Each row below holds a small network's activations on one input, seen along a few directions.
Each table varies a few parts of the input and shows all the possible inputs, shuffled.
A made-up example of a description, with smaller parts first: one of 5 places around a ring, together with either a single point or one of 11 places around a ring or (one of 3 separate values, together with one of 6 places along a line).
Shared parts are said once, and a part with two or three values counts as separate values.
(in the rows, 128 means zero)

Other details of the inputs shift rows strongly along two fixed directions, in all tables alike. That doesn't count.

Rows:
x1: [128 124 125 133 121 128 128 124 131 130 132 126 119 130 122]
x2: [130 141 117 125 126 133 134 122 122 123 124 125 139 136 127]
x3: [135 122 147 123 146 131 105 142 142 124 128 136 127 119 135]
x4: [130 132 117 121 132 130 136 119 128 126 123 132 127 139 134]
x5: [127 126 116 136 115 124 125 132 123 125 129 129 130 118 121]
x6: [131 126 125 130 115 132 127 126 124 130 129 127 133 122 116]
x7: [125 133 129 126 116 131 130 126 121 132 132 121 127 127 129]
x8: [128 133 120 125 127 128 137 123 127 122 128 124 132 140 130]
x9: [128 127 126 122 127 124 129 129 128 138 138 132 117 134 129]
x10: [131 130 120 121 130 126 135 120 131 133 129 131 128 131 131]
x11: [128 133 127 130 116 132 128 125 118 132 133 121 132 128 127]
x12: [128 127 122 134 116 124 129 128 128 129 126 127 122 119 125]
x13: [127 133 126 128 121 131 137 124 130 129 133 130 138 132 128]
x14: [126 129 122 138 116 122 127 130 127 124 127 133 122 123 124]
x15: [133 122 128 123 123 124 130 125 125 131 135 131 120 130 124]
x16: [130 134 123 126 124 127 139 124 131 129 130 125 136 133 128]
x17: [130 129 130 128 120 127 130 124 125 127 135 124 124 130 120]
x18: [130 125 125 136 121 121 128 124 130 128 131 131 117 125 125]
x19: [126 128 128 128 122 129 129 122 125 131 137 123 122 132 128]
x20: [134 122 128 126 122 127 130 124 129 133 130 135 120 126 121]
x21: [130 125 121 136 115 126 125 128 123 128 128 128 130 121 121]
x22: [127 127 123 131 116 132 130 129 129 131 126 123 123 124 123]
x23: [130 124 123 133 119 120 126 128 128 129 124 139 116 124 127]
x24: [132 126 127 125 124 128 131 125 124 134 136 129 120 131 131]
x25: [126 139 120 121 124 132 137 122 125 122 121 126 135 137 131]
x26: [125 126 122 138 119 119 126 126 130 125 129 133 117 124 126]
x27: [125 138 124 128 119 134 131 122 123 131 132 129 142 128 126]
x28: [136 128 160 125 176 145 87 150 152 95 116 119 151 119 164]
x29: [124 136 120 120 125 130 135 123 123 122 125 124 132 135 131]
x30: [131 128 125 137 118 124 129 127 127 127 130 131 122 124 123]
x31: [129 123 127 124 122 124 124 129 132 139 127 137 115 134 124]
x32: [130 126 122 133 115 133 126 129 125 131 127 123 130 126 118]
x33: [127 130 121 123 128 126 135 120 133 130 131 124 131 133 130]
x34: [130 127 123 124 126 130 136 122 129 134 132 133 131 131 132]
x35: [126 130 117 117 133 123 133 128 131 132 128 134 124 142 133]
x36: [131 140 120 126 124 129 134 122 125 130 130 123 139 127 125]
x37: [129 129 126 129 115 129 127 126 121 129 130 121 131 127 120]
x38: [128 139 117 125 126 132 131 122 119 124 127 123 136 133 128]
x39: [124 129 123 126 124 129 135 121 131 130 134 127 134 133 130]
x40: [124 128 118 136 115 122 129 132 128 125 126 129 122 118 125]
x41: [142 118 163 130 163 144 86 156 149 109 121 127 135 110 153]
x42: [125 130 118 122 130 128 133 120 128 124 128 123 128 140 131]
x43: [128 127 121 118 130 121 134 127 136 137 131 134 127 137 132]
x44: [129 125 128 128 122 128 128 121 131 130 133 128 121 127 118]
x45: [128 126 123 120 127 124 133 128 135 137 134 136 129 135 133]
x46: [129 130 116 120 133 129 132 119 126 128 128 131 125 137 133]
x47: [127 137 124 121 122 128 138 124 129 129 128 124 136 128 129]
x48: [126 125 124 130 120 115 123 130 131 133 124 143 114 128 126]
x49: [135 121 125 131 121 122 129 127 128 133 127 136 116 125 127]
x50: [131 127 127 134 118 131 129 127 128 129 130 127 123 129 121]
x51: [119 119 137 128 143 118 136 132 120 141 129 132 119 131 117]
x52: [133 123 129 128 128 119 122 133 133 133 128 139 116 125 129]
x53: [128 132 129 130 120 131 131 125 123 130 137 123 124 131 127]
x54: [126 128 128 124 116 128 129 127 124 129 131 121 126 125 123]
x55: [147 130 150 110 161 142 78 153 164 97 125 131 144 124 172]
x56: [142 129 179 127 192 153 71 167 159 83 113 117 163 109 175]
x57: [132 129 130 130 119 131 130 125 128 128 132 130 124 126 117]
x58: [124 135 126 123 119 130 136 124 127 130 130 127 138 128 129]
x59: [128 125 130 126 123 125 128 121 128 128 137 124 121 132 121]
x60: [51 89 194 188 236 114 195 149 53 170 66 111 139 106 76]
Description of these inputs: one of 6 places along a line, together with one of 10 places along a line.
The inputs of x2 and x28 match in every part but the place on the line of 6. If x6 is changed in the same way as x2 into x28, which row does it become?
Answer: x44
The inputs of x55 and x25 match in every part but the place on the line of 6. If x52 is changed in the same way as x55 into x25, which row does it become?
Answer: x12
Which other rows does x13 become when the place on the line of 10 takes its other values? List them by row number.
Answer: x8, x14, x16, x17, x30, x50, x53, x56, x57
Which other rows does x41 become when the place on the line of 10 takes its other values? List them by row number.
Answer: x4, x10, x15, x20, x23, x24, x34, x46, x49

Rows:
x61: [124 60 225 172 222 110 69 189 131 145 117 152 87 71 126]
x62: [171 148 125 127 106 150 59 148 182 69 132 129 158 96 171]
x63: [109 71 231 194 182 124 66 201 123 127 105 121 104 41 108]
x64: [135 143 73 87 67 118 173 74 129 152 169 128 103 188 112]
x65: [171 156 139 103 104 173 56 136 170 74 165 90 165 109 166]
x66: [110 100 188 147 250 125 113 170 144 112 80 136 151 110 162]
x67: [57 110 160 171 176 127 231 112 32 192 93 100 155 126 49]
x68: [134 152 68 94 69 114 177 78 127 149 153 141 103 185 126]
x69: [121 153 65 125 53 114 166 98 108 143 141 129 133 140 107]
x70: [128 147 58 88 76 100 168 92 135 153 146 155 104 173 129]
x71: [181 146 141 64 121 163 64 137 193 103 166 133 146 144 180]
x72: [172 141 111 93 134 140 57 146 188 78 124 146 124 136 191]
x73: [125 157 75 128 52 131 177 85 98 137 147 114 129 149 106]
x74: [55 109 134 200 181 101 215 126 32 157 55 119 131 123 59]
Describe the family of inputs behind these rows.
Answer: one of 2 separate values, together with either a single point or one of 6 places along a line
The inputs of x68 and x73 match in every part but the choice among 2 separate values. If x61 is changed in the same way as x68 into x73, which row does it become?
Answer: x63
Which other rows does x69 become when the place on the line of 6 takes its other values? List them by row number.
Answer: x62, x65, x67, x73, x74
Which other rows does x74 become when the choice among 2 separate values takes its other values? List them by row number.
Answer: x72
